Each row below holds a small network's activations on one input, seen along a few directions.
In each table, some parts of the input vary, and every possible input appears once, in random order.
A made-up example of a description, with smaller parts first: one of 2 separate values, together with either a single point or one of 11 places along a line or (one of 4 places along a line, together with one of 8 places around a ring).
Shared parts are said once, and a part with two or three values counts as separate values.

Other details of the inputs shift rows strongly along two fixed directions, in all tables alike. That doesn't count.

Rows:
r1: [-3 -7 -26 0 -9 -23 2 -29 -44 -10 -24]
r2: [-42 25 54 -45 0 -16 62 24 22 31 -41]
r3: [-25 45 19 23 8 -7 34 11 7 -18 17]
r4: [2 42 23 35 21 15 27 9 -15 -2 -9]
r5: [-15 72 17 43 23 22 85 3 -25 21 -14]
r6: [-7 26 -20 6 7 -22 7 -10 -57 -22 -12]
r7: [49 -4 -48 40 -12 28 -54 -38 4 -40 55]
r8: [-15 -43 21 -44 -31 13 -43 4 8 20 -31]
r9: [-41 -30 28 -69 -25 18 -13 19 -1 42 -42]
r10: [-22 5 28 -47 -6 -14 3 23 32 40 -44]
r11: [-24 1 30 -44 -15 -26 30 30 29 65 -43]
r12: [28 -43 -22 -33 9 0 -58 -18 36 -31 38]
r13: [53 22 -52 34 9 4 -33 -27 34 -27 49]
r14: [17 -24 -16 25 -8 -14 -30 -12 16 -24 54]
r15: [4 -25 -4 -31 -5 -2 2 -23 34 5 6]
r16: [11 -52 -21 -12 -20 -40 -43 -26 -40 -8 -19]
r17: [-42 -81 13 -78 -13 0 -47 4 23 19 -19]
r18: [30 47 -10 85 17 12 42 19 -22 -30 38]
r19: [-7 -1 16 22 9 16 14 25 -7 -10 -18]
r20: [12 30 -11 -14 15 -1 -7 14 23 5 9]
r21: [11 -33 -21 -8 -13 -30 -47 -26 -35 -27 -21]
r22: [0 -53 21 -18 -7 3 -15 4 -4 37 -29]
r23: [-6 -67 -5 -28 5 24 -44 13 -1 0 -15]
r24: [29 -22 -36 46 12 28 -17 -14 -2 -28 27]
r25: [-35 26 42 -14 -27 0 52 29 -12 53 -33]
r26: [70 -12 -40 39 5 -13 -44 -26 30 -54 83]
r27: [-27 39 2 22 4 1 49 -9 6 -1 21]
r28: [-7 120 19 65 46 23 87 25 -38 -7 14]
Description of these inputs: one of 4 separate values, together with either a single point or one of 6 places along a line.
The inputs of r17 and r14 match in every part but the choice among 4 separate values. If r12 is changed in the same way as r17 into r14, which row does it become?
Answer: r26
Which other rows agree with r1 in the choice among 4 separate values? List them by row number.
Answer: r5, r7, r13, r15, r24, r27
Which other rows agree with r10 in the choice among 4 separate values? List them by row number.
Answer: r2, r3, r4, r8, r19, r21

Rows:
r29: [-43 22 37 -36 -2 0 58 24 11 50 -39]
r30: [30 31 -20 38 8 4 -12 -9 15 -34 51]
r31: [-25 -51 7 -41 -10 -3 -21 0 -7 15 -34]
r32: [-2 81 -1 43 13 -9 57 8 -30 -17 11]
r33: [-18 -9 22 -23 -4 3 17 17 22 26 -12]
r34: [-42 23 44 -36 2 -2 55 31 15 45 -41]
r35: [-29 -9 23 -22 -4 4 16 9 -14 20 -34]
r36: [11 -110 -16 -56 -30 -7 -87 -23 5 13 -30]
r37: [6 -119 -17 -49 -23 3 -89 -21 4 9 -27]
r38: [1 -72 -7 -34 -19 -10 -43 -17 -1 12 -26]
r39: [48 24 -43 54 9 -2 -30 -23 -16 -56 51]
r40: [27 32 -23 31 14 7 -6 -10 13 -32 49]
r41: [12 54 -16 55 18 4 25 -1 -26 -35 28]
r42: [-25 -13 21 -19 -6 5 14 7 -15 23 -35]
r43: [-9 -22 4 -16 -8 -7 -9 -1 -16 14 -24]
r44: [-23 -2 20 -29 -8 -4 11 10 18 22 -13]
r45: [-37 20 42 -31 0 0 55 31 15 50 -44]
r46: [-45 12 40 -20 -6 4 55 22 -23 44 -56]
r47: [-5 -74 -7 -35 -14 1 -49 -11 -4 9 -25]
r48: [-4 -75 6 -53 -24 1 -51 -5 33 27 -19]
r49: [-27 83 33 22 16 2 90 33 3 15 2]
r50: [-1 71 13 30 19 5 54 19 8 1 12]
r51: [-41 15 44 -29 -4 1 60 33 14 50 -36]
r52: [-12 -57 0 -41 -13 -14 -31 -11 -1 9 -25]
r53: [64 -23 -57 41 0 0 -76 -37 -7 -58 53]
r54: [-18 -54 7 -44 -14 -13 -20 -7 -2 17 -35]
r55: [-14 -66 13 -56 -13 1 -34 5 32 22 -14]
r56: [-23 96 18 39 18 -9 87 22 -38 2 -6]
r57: [26 31 -14 36 5 5 -4 -6 15 -23 43]
r58: [37 -5 -32 19 8 10 -40 -19 22 -33 50]
r59: [-7 73 16 24 20 2 55 20 8 -2 13]
r60: [6 54 -5 46 16 7 27 1 -24 -28 23]
r61: [51 23 -45 62 15 1 -36 -23 -19 -60 58]
r62: [11 32 -6 20 8 8 17 1 12 -3 22]
r63: [48 16 -43 58 11 -4 -27 -28 -13 -53 51]
r64: [72 -33 -61 51 3 4 -88 -38 -10 -60 60]
The inputs of r59 and r50 match in every part but one. If r52 is changed in the same way as r59 into r50, which row does it become?
Answer: r63
Describe the family of inputs behind these rows.
Answer: one of 4 places along a line, together with either one of 4 separate values or one of 5 places along a line
Start at r51 and move only the place on the line of 4, one step at a time. The first step leads to r33. Which rows follow, in order?
Answer: r49, r55

Rows:
r65: [-52 -30 52 -19 3 30 55 17 10 38 -31]
r66: [8 86 -42 57 19 -19 17 -22 -27 -69 66]
r67: [50 77 -30 97 -3 18 17 -14 -16 -30 53]
r68: [-57 -23 48 -22 4 36 47 23 8 31 -39]
r69: [26 -50 -19 -28 -7 -27 -81 -21 -14 -33 -11]
r70: [-32 4 11 -38 2 -7 36 6 -16 51 -68]
r71: [15 -96 -15 -36 -28 -38 -77 -26 -1 -16 -24]
r72: [-24 70 35 27 25 22 63 56 -40 15 -20]
r73: [-41 4 35 -35 -8 -40 28 12 -25 26 -66]
r74: [33 -99 -23 8 -10 21 -85 3 4 -19 18]
r75: [8 -53 -43 -45 -9 -16 -91 -37 -4 -46 24]
r76: [10 -22 -36 4 -12 -29 -21 -38 -5 -38 49]
r77: [-65 -1 17 -52 -20 -33 46 3 -14 21 -35]
r78: [22 -72 2 -56 -15 -18 -49 -10 85 22 24]
r79: [43 0 -16 77 12 15 -2 9 -14 -28 54]
r80: [22 83 -11 83 48 54 18 3 -15 -66 63]
r81: [-14 96 28 21 0 18 60 22 -31 32 -26]
r82: [40 -72 -41 -9 -8 -7 -47 -38 7 2 3]
r83: [9 -100 -7 -21 -7 21 -90 12 0 3 -10]
r84: [-30 30 40 -74 0 -7 27 35 55 45 -25]
r85: [36 -68 -47 -12 -7 -2 -58 -35 5 -6 -6]
r86: [42 58 -17 79 12 -38 30 -17 -29 -51 44]
r87: [36 67 -17 29 19 -3 -2 6 56 -30 68]
r88: [-32 12 39 -56 -8 -16 44 31 66 50 -19]
r89: [-27 11 14 -50 6 -2 31 9 -22 46 -69]
r90: [-24 -7 36 -18 -33 2 43 8 -3 68 -46]
r91: [16 19 -14 61 33 49 -14 -10 2 -52 52]
r92: [-16 75 21 27 -8 15 54 14 -22 33 -24]
The inputs of r76 and r75 match in every part but one. If r65 is changed in the same way as r76 into r75, which row does it become?
Answer: r80
Describe the family of inputs behind these rows.
Answer: one of 4 places along a line, together with either a single point or one of 6 places along a line
Change only the place on the line of 6 in r67. List by row number the other rows that result.
Answer: r68, r71, r74, r77, r85
